Each row below holds a small network's activations on one input, seen along a few directions.
In each table, some parts of the input vary, and every possible input appears once, in random order.
A made-up example of a description, with smaller parts first: values(3) and (point or ring(11) or (line(4) and ring(5))).
Shared parts are said once, and a part with two or three values counts as separate values.

Other details of the inputs vary at random and push rows far along three fixed directions, the same in every table; ignore that.

A family of inputs:
x1: [ 10  -9   1   4  38  -2   3  -2 -12  17  -7 -13]
x2: [ 11   4 -21   9 -20  -3 -25  13  16 -25  -7   5]
x3: [-28  -8  13 -17 -26  19  18   5 -13  -2   0   3]
x4: [ 22   7  20   2  34 -10  13   8  -7  17  -5   9]
x5: [19  3  7 -6  7 -2 -7  6 19  3 -1 16]
x6: [-16 -26  -7 -20 -10   7  14  -9  -2  -2 -12  -1]
x7: [-43 -15 -14   0 -38   9 -11  -1  -5 -10 -11 -15]
x8: [  2  -6  -8 -26 -31   5   8 -13  14 -22  -5  16]
x9: [22 11  5 -2 16 -9  4  7 11  9 -5 15]
x10: [ -8  -9  13  22  24  -7   7   4 -14  23  -6 -17]
x11: [  1  11   9  14  20   9   9   3 -21  19   4  -3]
x12: [ 25  17 -23  26  -3 -12 -31   9  34 -26  20  -2]
x13: [ 51  15   8 -16  18  -3   8  -2  12 -14  -5  21]
x14: [24 10 12  0 24 -2 -6  7 10 19  0  9]
x15: [-37 -18   3 -14 -17  -1  18  -3 -13  16  -7   1]
x16: [ 20   2  -7  -3 -10  -5  -3  -7  11 -19   8  11]
x17: [  4   8  18   0  18  10   2   6 -22  15 -13 -10]
x18: [ -9 -19   3 -20  11  10  20  -8 -15  18 -12  -7]
x19: [ 20  10   2  -4  -8  12  11   6   5 -10   1  21]
x20: [ 49  18  -1   7   5   3  -2  15  19 -22   5  29]
x21: [-1 -6 11 -6  5 -4 12  4 -2 11 -5  7]
x22: [-13 -10  -4 -22 -28  -1  14   0  12  -2  -8  20]
x23: [ 30  19  12 -18   5   4  10  10   9  -2  10  14]
x24: [ 11 -14   4 -13 -19  -2  17  10  17 -11 -11  18]
x25: [ -6   7  27 -18  12  10  23   0 -17  15   7  -2]
x26: [-22   4  -7  29   8  -4 -16  -3  -2   4  18 -29]
x27: [-25  -7 -13   0 -18  -6 -15  -9   7 -19   1 -15]
x28: [  4   5  18 -29 -14  12  23   1   4  -7   6  14]
x29: [ 15   4  -5  -3  -6   6  -1   4  -3  -6 -14  12]
x30: [-26 -10   2 -25 -42  21  28  -2 -10  -4  -2  19]
x31: [  1  -8  10 -35 -33  22  24  -4  -3 -10 -20  24]
x32: [-9 -2 12  5 17 -5  8 -3 -7 21 -6 -4]
x33: [  4  -2  -1 -18 -24   1  -3  -2   9 -17   7   6]
x34: [ -7  -5  -3 -14 -30  10  14  -9  12 -14   9  12]
x35: [ 37  18 -30  18  -5 -13 -22   6  32 -22  18  13]
x36: [-12   0  11  -6  19   1  12 -16 -22  13  -4 -12]
x37: [-44  -7 -15  35  -5   4 -12  -6 -14   2   9 -21]
x38: [ -7  -2 -34  33 -23 -10 -29  -7  30 -29  19  -6]
x39: [ 12 -16  -8 -35  -9   7  19   1   5  -5 -13  18]
x40: [-17  -5  20 -15  -4  14  11   1 -23   6 -16  -4]
x41: [-18   2  11 -12  12   1   5  -7 -21  15  -3 -20]
x42: [-12   3   2  22  10   7   1   0 -17  10   6  -8]
x43: [ 41  18  -4  20  19  -6 -26  17  12 -17  -7   3]
x44: [ 24  16  11  20  35   0 -15  11 -12   8 -10 -12]
x45: [  0   0 -13  23   7 -17 -18   2  19  -5   2   0]
x46: [  2  -7  13 -38 -22  10  17   4  12   7  -7  26]
x47: [-21 -22 -25   5  -1  -2  -9  -7  -1   3  -5 -16]
x48: [ 27   4 -13   4  -8  -9 -13  -4  16 -23  11  10]
x49: [-47 -20 -13   9 -23  -4  -5 -10   6   4  -3 -12]
x50: [-11   6   8  13   8   5  -1   9 -13   4   6  -9]
x51: [ 12   9   8  20  36  -7 -17   4   4  24   2  -9]
x52: [13 12  9  6  6  5  0 13  0 -7  5  6]
x53: [ 13   8   3  -9   8  -6  -4   0   5 -12   0  -2]
x54: [ -5   0  -9 -15 -42  12   3  13  15 -24   2  21]
x55: [ -9  -3  -9  16  -2   4  -9  -3  -7  -6 -10  -5]
x56: [ 11  18  12  14  24   6   0  12 -13  11   6  -7]
x57: [-16   1   0  14   6   1   3 -10  -8   8  14 -12]
x58: [  3   6  17   2  28   2   8 -12 -30  27   7 -13]
x59: [  2  -1 -27  15 -12 -12 -25 -11  22 -28   4  -5]
x60: [-18   0  -4   3   1  -4 -11  -8  -3  -2   0 -21]
x61: [ -4   0 -26  15 -19 -13 -34  -1  18 -23  16 -12]
x62: [-41 -18 -16   2 -28  -2  -6 -20  -6 -10  10 -11]
x63: [  6  -3 -15  40  18 -20 -19  11   9   8  -1 -17]
x64: [  9   1  -1  18  19 -18  -7   7   6   3   0   2]
x65: [ -3   2  27 -21  12   5  15  -5 -24  13   4  -5]
x66: [-39 -18  -7 -17 -33   6  -1  -5   7   9  -3   2]
x67: [-41 -20  -4  31   3 -10  -4  -2 -11  16  -3 -29]
x68: [27 15 16 -6 22 -4 -1  3 -7  3  8 -1]
x69: [ -9   7  14   5  30  -2  -4  -7 -20  16   0 -26]
x70: [-21 -21 -18   4   2  -3  -6  -8  -1  -1  -7 -15]
x71: [ 10   7   4 -12  15   0   8  -7 -13  10  -4  -2]
x72: [-14  -7  12  -2   1  15  11  -7 -25  11 -16  -5]
x73: [ 21   7 -29  11 -14 -14 -27  -3  22 -22  15   7]
x74: [-30 -13 -29  31 -11 -19 -25   1  12  -3   3 -14]
x75: [-17 -12   9 -24 -21   7   8  -2  11   4  -6  15]
x76: [-24  -2   3   7   6  -6 -10  -7 -17   5  12 -23]
x77: [-15 -12 -28  36  -8 -19 -21   8  14  -1   1 -16]
x78: [31 10  0 -3 10 -6 -2 -2  0 -2  9  8]
x79: [ -3  11   1   6  26  -8 -12  -2 -14  13   2 -23]
x80: [31 20 -4 16 21 -5 -6  3  9  2 15  2]
x81: [  3  -5   7 -14 -14  15  14  -2  -6  -8 -17  14]
x82: [  8   6  14 -16  19   5  17 -11 -19  17  -6  -3]
x83: [ 22  13  -2  -3   7  -9 -12   5   2  -5  12   1]
x84: [ 59  17  13 -27   4  11  18  12   5  -8 -18  37]
x85: [-2 -8 10 10 12 -4 11  5 -5 19 -8 -8]
x86: [-14   6  -9  20  -5   1 -12  10  -3  -3   9 -10]
x87: [  7  -1  -7 -18 -38  10  11  -5  23 -21   9  22]
x88: [ -9 -10  17 -19  -3   0  23   2  -6   7  -8  16]
x89: [  2  -5   9 -18 -10  -1  16   0  12  -2  -8  21]
x90: [ -4  17  16   2  27   3   9   2 -22  29  12 -18]
Description of these inputs: line(6) and (point or line(4) or (values(2) and ring(5))).
The inputs of x69 and x60 match in every part but the line(6) part. If x72 is changed in the same way as x69 into x60, which row does it become? -> x31
The inputs of x27 and x53 match in every part but the line(6) part. If x16 is changed in the same way as x27 into x53, which row does it become? -> x62
A walk changes only the line(4) part. It starts at x67 and steps to x88. List the rest of the walk in order. -> x45, x75
Change only the values(2) part in x7. List by row number the other rows that result. -> x84
A walk changes only the ring(5) part. It starts at x54 and steps to x2. List the rest of the walk in order. -> x79, x83, x90
Change only the line(6) part in x77. List by row number the other rows that result. -> x10, x24, x63, x67, x85
Change only the values(2) part in x55. List by row number the other rows that result. -> x40

A family of inputs:
x91: [ -4   8  -4  18  34  -5 -24   0 -15  21   9 -29]
x92: [ 40  22  19   9  34   4  12   6 -12  19  -4  18]
x93: [  1  -6 -14  -8 -38   7  -3  -5   4 -26  -7   8]
x94: [-28 -14  10 -37 -29   8  29 -14  -1  -9   3   4]
x95: [-54  -8  -8  24  -9   3 -10  -1 -13  22   9 -29]
x96: [ -7  -2  29 -44  -2  18  42  -1 -19  33   1  14]
x97: [ -6   5 -13  30  28  -2 -17   0   0  22  14 -18]
x98: [ -2   8   2  22  35   0   2 -10 -23  29   2  -8]
x99: [ -9 -26  -2 -30 -46   0   5  -3  27 -26 -27  22]
x100: [-28 -18   3 -13  -5  10  23 -19 -27   9   5 -12]
x101: [  2  -4  -1 -38 -20  17  22  -8   8  -5  -5  23]
x102: [ 20 -15 -10 -24 -18  -7  18  12  24  -5 -14  32]
x103: [ 31  18 -20  12   0   0 -25   7  23 -19  -4   5]
x104: [-25   7   0  18   2  -8 -18  -3 -14  17   5 -33]
x105: [  9 -12  27 -13  22  -3  23  -6  -1  26 -16  15]
x106: [  4 -15   1   0 -13  -8  -9   9  24 -20 -20  18]
x107: [-11 -11  14 -14  14   2  17   8 -23  27 -24 -10]
x108: [-41 -36   3 -45 -27   8  37  -7 -13  14 -20   6]
x109: [-52 -18   2 -20 -58   6  17  -6   6 -12   4   9]
x110: [ 23  10   7 -22  -9  12  11  -1  -3  -9 -16  21]
x111: [ 33  15  -9  15   7   3 -12  17  26  -8   6  16]
x112: [  7  -3 -32  19 -10  -9 -29  -4  14 -34  10  -9]
x113: [ -6   4  -6  31  15 -15 -13  -5   7   1  19 -16]
x114: [ 35   1   1  12  18 -14   3  22  14  10 -13  17]
x115: [ 34  21  10   3  23 -13   2   5  12   4  13  11]
x116: [-23   4  25  -7  15  14   9   9 -31  31  -1 -13]
x117: [-35  -8 -21  12 -30   1 -28  -2   7  -5   5 -24]
x118: [ 14   4  18 -11  -1  13  20   9 -15  -6  -3  12]
x119: [  5  -4 -14  14 -29  -3  -7   5  26 -34  11  10]
x120: [ 22  10  12 -26  13   4  12   3  -3  13   5  10]
x121: [  6   7   6  42  35  -3  -4   3 -22  15  12 -17]
x122: [-16  -4 -18   1  -7   7 -16  -5   6  -2   4 -15]
x123: [ -6   3 -31  25 -11  -1 -41   3  21 -16   4 -20]
x124: [  4   0  -4  -1   1  -3  -5  -4   1 -17   5  -8]
x125: [ 29  13  -7   1  -6   7 -11  16  21 -20  -4  25]
x126: [ 39  26  18   2  20  -9  -7  19   8 -10   4  16]
x127: [-44 -21 -15 -15 -61  17   4  -5   2 -27 -12  16]
x128: [ 17   9  -2  19   9  -3 -12  11   8 -21   7  -3]
x129: [-24 -23  -2   6   9 -12  -2 -15   2  13 -12 -10]
x130: [-14  -1 -14  11  12   2 -14  -8   0  13  10 -17]
x131: [-35 -11 -11  31 -15   2  -3 -10 -17   7   3 -17]
x132: [ 33  16  -7  20  15  -8 -18   6  12 -20   5 -10]
x133: [ -3  -8   8   4  20  -5   5  19 -14  18 -20  -5]
x134: [-25  -2 -15  30  15   2 -14 -11  -6  20   9 -16]
x135: [-37  -8  16  10  13  13  11 -13 -48  26  -3 -39]
x136: [ 25  14   7  -9  -5  -2   0   5  16 -22   0   5]
x137: [ -2   2   0  12  26   1  -5 -10 -30  13   0 -17]
x138: [-24  -5 -30  25  -6  -7 -29 -15  -3  -7  -1 -22]
x139: [  6   8  19 -25  10  -1   7   0 -14  14   2  -2]
x140: [ 11   0   2 -36 -14  16  11  -5   3  -8  -8  20]
x141: [ 26  11  41 -26  11  10  40   5  -5   8   1  23]
x142: [ 28   8 -16  10  11  -8  -6  -4   4 -11   4   5]
x143: [ 29  18 -12  19  -6 -16 -23  17  29 -16  15  13]
x144: [ -2  -3   9 -44 -23   1  22  -6   3   0   6  16]
x145: [-40 -31 -29   8 -21 -12 -17  -2   6  -3 -11 -20]
x146: [-18   3  14  12  11   1  -1   3 -13   2   5 -16]
x147: [ 10  -9 -24  10 -27  -4  -6  -3  22 -29  14  12]
x148: [-18  -4  -1 -13 -14  -9   1 -12   4  -5  12  -1]
x149: [-3  5  4  8  5 12  6  1 -5 13 -2  7]
x150: [-23  -3   5 -11  -9  -5  -4 -10  -8  -2   4 -14]
x151: [  8  -6  -6 -14 -26   7  19  -5   4 -11   1  24]
x152: [ 10   4 -15  -2 -24 -12 -10   5  30 -16  15  15]
x153: [ -9 -24  -8   3  -2 -12 -18  -7  15  -9 -14  -2]
x154: [  0   6  -6  28   8   1 -15   6 -13  -6  -1  -7]
x155: [ 41  15  29 -15  32   3  35   2  -8  13   6  12]
x156: [-23  10  16   9  12  -3  -5   7 -20  19   3 -16]
x157: [  4   1  18 -15  22   5  26 -10 -19  11   6  -7]
x158: [  6  15  -2   3  -8 -13 -14   1   9 -13   2  -8]
x159: [ 28  -5   4   8   2 -14  -5  11  30 -10 -15  28]
x160: [ 10   5  14 -19  23   7  23 -14 -25  21  -6   7]
x161: [ 16  17  -1  18  23   6 -20  16   4   2   2  -2]
x162: [ 27  15  15 -11  18  -3   6  -1   3  -5   3   0]
The inputs of x126 and x115 match in every part but one. If x118 is changed in the same way as x126 into x115, which row does it become? -> x147
The inputs of x120 and x116 match in every part but one. If x130 is changed in the same way as x120 into x116, which row does it become? -> x161
What do these inputs look like to the network? -> ring(6) and (values(2) or ring(10))
Change only the ring(10) part in x138. List by row number the other rows that result. -> x91, x112, x122, x124, x137, x139, x140, x150, x162
A walk changes only the ring(6) part. It starts at x110 and steps to x138. List the rest of the walk in order. -> x160, x98, x92, x127
List by row number the other rows that have the ring(6) part in common with x132. -> x93, x99, x103, x104, x107, x110, x117, x123, x135, x136, x158
Change only the values(2) part in x114. List by row number the other rows that result. -> x159

A family of inputs:
x163: [-26 -14 -32  33  -8 -10 -24  -7   3  -7   7 -22]
x164: [ 28   2 -26  -7 -29  -2 -16   9  37 -32  -1  29]
x165: [ -3  -1 -11  38  30 -22 -26  -3   2   8   2 -24]
x166: [ 27  20  17   1  -1   9  10  15   2 -11   5  20]
x167: [  5  -5 -15  -5 -20  -4  -3   3  25 -13   5  14]
x168: [ 16   1 -18   2 -12   1 -12   3  20 -18  -2  15]
x169: [ -8   7  -7  30  20  -2 -18  -5 -14   4  10 -28]
x170: [32 16 12 13 15  4  8 16  1  4 -1 20]
x171: [ -4  -8 -14  -2 -18  -4  -3  -5  18 -11   5   8]
x172: [ -4  16   6  22  34  -5 -13   1 -18  21  14 -27]
x173: [-21 -10 -28  26 -13 -11 -34   1  15 -13  -5 -14]
x174: [  5   6   1 -19 -19   9   0   0   4 -14   2  11]
x175: [-38 -16  13 -10   4  10  27 -17 -34  30  -4 -15]
x176: [-22 -16   8 -24 -17  18  26 -10 -17   9  -9   5]
x177: [ -2   5  -9  31  26 -14 -27   7  -2  13  -2 -21]
x178: [-24 -20  13 -25 -13   8  25  -6 -17   6 -14  -1]
x179: [23 10  9 20 11 -3 -3 20  7 -1 -7 12]
x180: [ -1   1  16 -24  -5   8  23  -8 -15   1   2   3]
x181: [ 38  10  27 -13  37   3  19   9 -13  15 -15  10]
x182: [ 45  17  15 -18  22   2  14  12   6  11  -1  23]
x183: [-12   2 -13  -4 -27   3 -12  -1   9 -15   7  -2]
x184: [-13  -3 -16  16 -10  -4 -15  -6  -2 -15  11 -17]
x185: [-34 -20   3 -28 -36   7  16  -1   3  -1 -10   5]
x186: [ -6   4   8   3  21   4   4   0 -18  28  -2  -9]
x187: [  9  -4   6 -16  -6   6   6   3   3  -5 -15  13]
x188: [ 21  22  19   7  41  -3   2   4 -13  19  12 -10]
x189: [ -8   5   8  -5   3  11   3  -5 -15   4   1  -7]
x190: [ 4  1 -6 14 15 -8 -5 -7  1  8  5 -6]
x191: [-24  -4  13 -10  -3   5  11 -12 -14   9   9 -12]
x192: [ 34   4  -6   0   2 -16 -10   8  31 -19  -1  17]
x193: [-38 -24 -16   1 -28  -6  -4 -11   4 -11  -6 -10]
x194: [-22 -13  18 -22  -2   4  22  -1 -10  16  -8   0]
x195: [ 24   6   6 -25 -14   0  11  -3  14 -20   6  20]
What do these inputs look like to the network? -> values(3) and (point or ring(10))
The inputs of x171 and x191 match in every part but the values(3) part. If x175 is changed in the same way as x171 into x191, which row does it become? -> x180
Change only the values(3) part in x169. List by row number the other rows that result. -> x176, x181
List by row number the other rows that have the values(3) part in common with x193. -> x165, x173, x177, x178, x179, x181, x185, x187, x192, x194
